Each row below holds a small network's activations on one input, seen along a few directions.
Each table varies a few parts of the input and shows all the possible inputs, shuffled.
A made-up example of a description, with smaller parts first: one of 4 places along a line, together with either a single point or one of 9 places along a line or (one of 2 separate values, together with one of 5 places around a ring).
Shared parts are said once, and a part with two or three values counts as separate values.

A family of inputs:
r1: [-28   1  -5 -40  -1 -19 -43 -11   4  60 -20  -3  -4   5]
r2: [-10  -4  25  -9  -9 -16  14   2  33  63   6   4 -10   3]
r3: [ 22 -39 -26  52 -63  -2  10   5 -26 -44  19  21  -1  -7]
r4: [ 33 -28 -17  -2  59   9  27  24  37   6 -16 -55 -24  30]
r5: [ 12 -44  17  -5  -3   0   6  24  29  61  -5  15  -8  17]
r6: [ 20 -23  23 -16  33  -9  -6  12  41  37   2  61  -8  -6]
r7: [ -6   1 -25  26 -65  -3 -14 -31 -19 -37  29 -10  47 -28]
r8: [ 19  -9  22   4  65  -5   4  37   4 -43   1  13 -11 -23]
r9: [ -9 -11  22 -37  -9   7  -5 -13  25  60  10  -5  27  -4]
r10: [ 12 -34  18  17  29   4  23  40 -18 -12  -9 -34 -14   1]
r11: [ 31 -11  36  10  -5  17 -19 -23  30  21 -35  89 -16  -1]
r12: [-12  17  30   1  12 -14  35  27  -3 -15  -1 -38 -15  -5]
r13: [-37  23 -10  31 -12  -4  27  15 -26 -24  35  -3  18  -2]
r14: [-18  15  13 -14 -35  12 -56 -45  -4  42 -51  24 -14  12]
r15: [  2  29 -38 -58  49 -10  -2 -11   1   5 -27 -58 -28  26]
r16: [  7  21  -7  -9  53 -11  33   9  53  10  -5 -68 -18  17]
r17: [ 19 -31  27  32 -31  26 -17 -11  23  48 -46  40 -13  11]
r18: [ -5  -3 -13  23  37   9   5  19 -27 -54  46  56  13 -14]
r19: [-21  20 -49   2 -68 -27 -34 -26 -51 -41   1   4   3 -13]
r20: [ 27 -15 -20  41 -33 -13 -12   2  -7 -76  28  66   1 -30]
r21: [ -4  14  24 -28  17   8  18   3 -19 -11   7 -48  24 -13]
r22: [ -8   9 -18  46 -74 -23  11 -11  -9 -42  24   8   1 -19]
r23: [-44  37 -42 -10  -6  -7 -20   1 -71 -22  14  -6  16   5]
r24: [-11 -27 -19  35  -1  17  26  22 -46 -22  31   7  13   8]
r25: [ 18  21 -10 -46  48  16  24  -8  35   4   3 -67  13  14]
r26: [ 40   3 -13 -18  99   1   6  20  56 -24  -5  -9 -21   6]
r27: [-18  26  -6 -39  20 -21  -9   2 -52  -8 -24 -40 -19   0]
r28: [ -2  15  41  19 -49   7 -11 -25  26  41 -30  30 -20  15]
r29: [-30  24 -16   3 -11  17   2   0 -38 -24  42 -15  54  -6]
r30: [  2   4  36 -10 -45  34 -22 -48  16  43 -24  24  16   2]
Changing only one part turns r13 into r29. The same change can be made to r12. Which row results?
> r21
Describe the family of inputs behind these rows.
> one of 5 places along a line, together with either one of 2 separate values or one of 4 places along a line
Which other rows does r9 become when the choice among 2 separate values takes its other values? List them by row number.
> r30
Which other rows does r19 become when the place on the line of 4 takes its other values? List them by row number.
> r15, r23, r27
Which other rows does r2 become when the choice among 2 separate values takes its other values? List them by row number.
> r28

A family of inputs:
r31: [ 42 -10  -4 -33  68   6  14  22  67  -4 -30  15 -27  13]
r32: [-12   4  -3 -18 -24   6   6  -3  32  62 -28 -58  -3  31]
r33: [-16  -7 -11  80 -80  -7  -3 -23 -68 -21 -21  51  -6 -18]
r34: [  9   6 -15 -54  20   2 -46 -14  29  39 -47 -15  -6  43]
r35: [-24   9 -26  36 -58   2  -1 -18 -30 -18  53  65  21  -5]
r36: [ -8   2 -11  23 -67  -1  -1 -29 -46 -48  27  34  28 -23]
r37: [ 27 -26   9   5  26 -13  42  37  68  23   4 -14 -19   2]
r38: [ 39  -4  39 -31  77  18 -20  21  36  23 -28  13 -28  21]
r39: [-18 -19 -14  56 -79  13 -14 -15 -44 -21  16  55  -7 -38]
r40: [   0   39  -62  -33  110  -14   57   48  -50  -87   36 -123  -11   -5]
r41: [ -7  21   4  30 -69 -19 -17 -15 -45 -87  36   9  24 -40]
r42: [-27  -2  39 -23  19  -8  11  18  18  81 -13 -31  13  13]
r43: [ -1   1 -37  35 -51  -3 -36 -33 -33 -45  34  20  46 -41]
r44: [  7 -37  54  -8  48  20  33  14  46  51   4 -29  -7  26]
r45: [-12  22  36 -65  61  -2 -26 -10  19  51 -41   9 -19  21]
Describe the family of inputs behind these rows.
> either a single point or one of 6 places along a line or (one of 2 separate values, together with one of 4 places along a line)
Start at r37 and move only the place on the line of 4, one step at a time. The first step leads to r44. Which rows follow, in order?
> r42, r32
Start at r33 and move only the place on the line of 6, one step at a time. The first step leads to r39. Which rows follow, in order?
> r35, r36, r43, r41

A family of inputs:
r46: [ 14  -2  30 -19  30   0 -18  16  33  -4 -53  -7 -56  24]
r47: [  9  25  11  -9  22  14 -15 -19  32  36 -53 -35  -2  17]
r48: [ -4  10  -1 -51  65  15  24   7  40  20  23 -70  18  12]
r49: [-10  -5 -50  57 -93 -25 -32 -22 -38 -44  31  66  26 -20]
r50: [-20  35 -31  28 -29  -7 -36 -20 -49 -70  31  50  51 -48]
r51: [ 34 -51  32 -22  23   6  -1  19  44  32 -17  19 -33  11]
r52: [-26  -9  20  71 -51   7  12   7 -24 -34  45  72  15 -30]
r53: [  7  27   2 -45  34 -22  27  -4  32  28  -7 -45 -23  10]
r54: [ 10 -19  36 -30  -5   0  -6  -6  67  73 -14 -17   2  18]
r55: [ -1 -16 -34  56 -97   5  19 -17 -79 -67  22 -15  20 -38]
r56: [-46  10 -11  17 -68   5 -18 -23 -82  27   0  19  22  14]
r57: [ 13  -9   1 -32  97  14  25  47  17   3  10 -29   3  22]
r58: [ 20   4  -6 -22  72 -12  19  16   7   0 -19  -9 -44   9]
Describe the family of inputs behind these rows.
> either one of 5 separate values or (one of 2 separate values, together with one of 4 places along a line)
Which other rows does r54 become when the place on the line of 4 takes its other values? List them by row number.
> r47, r48, r53
Which other rows does r51 become when the place on the line of 4 takes its other values? List them by row number.
> r46, r57, r58
